Small tables with named rows and columns. After each table, cells are looked up by row and column.

led =
,leko,zede,divanab
nuf,60,92,152
fuzuve,156,122,76
guf,100,79,142
kod,31,119,134
sudepi,114,49,195
tovug,32,74,205
furilus,18,121,123
rogugu,150,75,130
vun,101,170,179
kav,90,180,183
kimulin,96,159,177

divanab of vun = 179
zede of kimulin = 159
divanab of furilus = 123
zede of furilus = 121
leko of tovug = 32
leko of guf = 100

tuvupiv =
|  | gil | fuf | ditim | zin |
|---|---|---|---|---|
| pob | 153 | 47 | 213 | 203 |
| butafib | 161 | 149 | 49 | 242 |
| kub | 151 | 222 | 214 | 119 |
| pazuki | 219 | 47 | 126 | 138 |
| popiza | 48 | 47 | 160 | 209 |
| bekuv | 45 | 43 | 47 | 51 |
| sefarov | 129 | 117 | 247 | 227 |
| zinofe | 88 | 135 | 182 | 234 |
| pebirez | 82 | 205 | 70 | 40 |
| rab | 218 | 253 | 229 | 84 |
| kod | 63 | 192 | 254 | 163 |
| tavof | 164 | 71 | 114 | 78 |
| nonop | 194 | 230 | 119 | 34 |
| zogino | 235 | 50 | 93 | 180 |

What is the zin of zinofe in tuvupiv? 234
What is the fuf of nonop in tuvupiv? 230
What is the ditim of pebirez in tuvupiv? 70
What is the gil of rab in tuvupiv? 218
What is the fuf of zogino in tuvupiv? 50
What is the ditim of kod in tuvupiv? 254
What is the ditim of rab in tuvupiv? 229
What is the fuf of zinofe in tuvupiv? 135
What is the zin of kod in tuvupiv? 163
What is the ditim of zinofe in tuvupiv? 182
What is the ditim of sefarov in tuvupiv? 247
Row with the largest fuf: rab

Table let
,gubi,zukigi,datar,revano
papif,0.62,0.58,0.59,0.40
sideno,0.57,0.66,0.33,0.43
zurisol,0.48,0.45,0.40,0.61
surul,0.43,0.42,0.46,0.50
kemut,0.38,0.38,0.76,0.64
loz,0.89,0.42,0.52,0.53
bisum,0.27,0.52,0.60,0.32
firen,0.46,0.36,0.42,0.20
penab,0.45,0.84,0.61,0.74
kedosot,0.69,0.54,0.72,0.55
sud,0.39,0.86,0.51,0.33
depase,0.71,0.30,0.32,0.53
laso,0.50,0.41,0.59,0.65
zurega,0.65,0.65,0.38,0.79

kemut, zukigi -> 0.38
kemut, gubi -> 0.38
surul, zukigi -> 0.42
kedosot, revano -> 0.55
sideno, gubi -> 0.57
sud, zukigi -> 0.86
papif, zukigi -> 0.58
zurega, gubi -> 0.65
papif, gubi -> 0.62
loz, zukigi -> 0.42
bisum, zukigi -> 0.52
firen, revano -> 0.20
zurisol, revano -> 0.61
laso, gubi -> 0.50
bisum, gubi -> 0.27
zurega, zukigi -> 0.65
laso, zukigi -> 0.41
sud, datar -> 0.51
depase, gubi -> 0.71

fozi
cols = sok, tuk, dogesiv, rakilu, fezu, zot
kude: [108, 196, 95, 78, 120, 91]
piro: [18, 104, 95, 107, 116, 129]
duda: [21, 152, 88, 109, 114, 122]
zinoleb: [25, 22, 137, 104, 104, 127]
loz: [98, 105, 45, 108, 152, 131]
nevu: [92, 105, 117, 135, 86, 103]
suborar: [93, 145, 96, 113, 70, 93]
diveron: [102, 112, 103, 116, 125, 78]
suk: [90, 94, 135, 91, 87, 74]
far: [96, 78, 81, 125, 106, 111]

loz, rakilu => 108
loz, tuk => 105
far, fezu => 106
far, dogesiv => 81
diveron, tuk => 112
far, rakilu => 125
loz, fezu => 152
diveron, dogesiv => 103
piro, zot => 129
far, sok => 96
suk, dogesiv => 135
suborar, dogesiv => 96

lorod
fields: tefugip, bigoba, gumipu, tiv, mukeruz, vufum, bugiba, risi, pim
rad: [25, 78, 39, 33, 56, 37, 45, 47, 0]
ruku: [25, 66, 23, 9, 37, 38, 25, 72, 48]
sali: [12, 50, 25, 8, 9, 46, 35, 38, 57]
viv: [2, 38, 28, 33, 16, 31, 26, 39, 12]

What is the pim of viv in lorod?
12
What is the bigoba of sali in lorod?
50
What is the gumipu of viv in lorod?
28
What is the vufum of sali in lorod?
46
What is the bugiba of ruku in lorod?
25
What is the gumipu of ruku in lorod?
23
What is the mukeruz of viv in lorod?
16
What is the tiv of viv in lorod?
33
What is the gumipu of rad in lorod?
39
What is the mukeruz of ruku in lorod?
37
What is the vufum of viv in lorod?
31
What is the bugiba of viv in lorod?
26
What is the gumipu of sali in lorod?
25
What is the vufum of rad in lorod?
37
What is the risi of sali in lorod?
38
What is the tiv of sali in lorod?
8
What is the pim of ruku in lorod?
48

kefefum =
         gapubiv  gesasup  bod  somuko  pul  vemus
loromel      0.5      0.6  0.9     0.6  0.6    0.5
rol          0.3      0.7  0.6     0.4  0.5    0.7
momez        1.0      0.6  0.7     0.6  0.7    0.5
soreme       0.6      0.9  0.8     0.2  0.7    0.7
sosunoz      0.7      0.8  0.6     0.6  0.7    0.9

What is the vemus of momez in kefefum? 0.5
What is the gesasup of sosunoz in kefefum? 0.8
What is the gapubiv of sosunoz in kefefum? 0.7
What is the somuko of loromel in kefefum? 0.6
What is the somuko of soreme in kefefum? 0.2
What is the bod of rol in kefefum? 0.6
What is the bod of sosunoz in kefefum? 0.6
What is the bod of momez in kefefum? 0.7
What is the vemus of soreme in kefefum? 0.7
What is the pul of loromel in kefefum? 0.6
What is the pul of momez in kefefum? 0.7
What is the vemus of rol in kefefum? 0.7
What is the gapubiv of rol in kefefum? 0.3
What is the somuko of momez in kefefum? 0.6
Which row has the largest gapubiv? momez

tufu:
	zol	vib	baropo	zik	mer
vemosom	117	214	184	164	98
pep	181	199	72	133	202
miv	98	217	123	132	61
degaman	181	189	72	143	208
faliba	177	189	197	182	208
tefisob	180	197	106	148	204
gitag	141	211	107	133	126
tevefo	150	200	197	181	169
fefat	171	202	92	137	182
nit	115	216	171	157	92
sevim	156	196	195	182	179
vano	97	217	197	170	65
nez	138	207	163	161	135

zik of sevim is 182
mer of tevefo is 169
zik of pep is 133
mer of nit is 92
baropo of vano is 197
zol of vano is 97
vib of tefisob is 197
zik of faliba is 182
zik of nit is 157
zol of nit is 115
zik of degaman is 143
mer of tefisob is 204
mer of miv is 61
baropo of degaman is 72
zik of vano is 170
baropo of vemosom is 184
zol of pep is 181
vib of sevim is 196

Table dusofi
        zaf  nibosap
rato   40.5     28.4
nur    12.3     88.0
gor    30.3     98.3
bem    76.9     55.0
ramit  76.9     87.0

zaf of ramit = 76.9
zaf of nur = 12.3
nibosap of nur = 88.0
zaf of bem = 76.9
nibosap of rato = 28.4
zaf of rato = 40.5
nibosap of ramit = 87.0
nibosap of bem = 55.0
nibosap of gor = 98.3
zaf of gor = 30.3
Which row has the largest nibosap? gor

gera =
fields: tazaru, mes
zam: [52.515, 56.393]
sasefu: [42.734, 15.707]
vufinad: [48.059, 27.190]
pifiror: [70.512, 17.610]
kap: [31.476, 75.489]

vufinad, mes => 27.190
pifiror, mes => 17.610
zam, mes => 56.393
pifiror, tazaru => 70.512
sasefu, mes => 15.707
zam, tazaru => 52.515
kap, tazaru => 31.476
sasefu, tazaru => 42.734
vufinad, tazaru => 48.059
kap, mes => 75.489
Row with the largest mes: kap

Table sozib
,gikezi,ritobak,sabadof,dazenem,soza,zisa,sadi,fot,niz
zomalu,1.80,3.18,3.47,5.22,4.62,6.88,4.75,5.20,4.66
lutegiz,2.97,5.17,2.53,3.01,6.12,6.04,4.63,4.44,4.97
pogun,2.70,4.69,6.84,3.16,3.43,1.74,4.74,4.51,4.67
pek,5.15,2.32,2.22,4.19,6.30,4.38,5.17,3.53,3.61
bese,2.82,6.10,2.59,5.09,4.76,2.61,5.64,5.73,2.04
buk,4.75,3.45,5.30,4.99,5.56,6.00,4.38,7.26,3.03
goze,6.17,5.66,5.00,5.63,6.75,5.54,4.39,5.78,6.45
varan,7.51,4.16,1.60,5.25,3.37,2.58,6.83,3.27,4.10
tados,3.70,5.95,6.36,2.35,2.42,3.86,3.90,4.60,6.76
muforu,5.01,7.19,2.45,1.64,1.34,6.69,4.31,2.75,5.65
pagofup,7.73,4.06,5.17,1.99,1.95,6.28,3.33,4.03,5.27

goze, soza: 6.75
varan, dazenem: 5.25
pagofup, fot: 4.03
muforu, ritobak: 7.19
bese, ritobak: 6.10
tados, dazenem: 2.35
pagofup, zisa: 6.28
lutegiz, sadi: 4.63
zomalu, ritobak: 3.18
Which row has the largest gikezi? pagofup

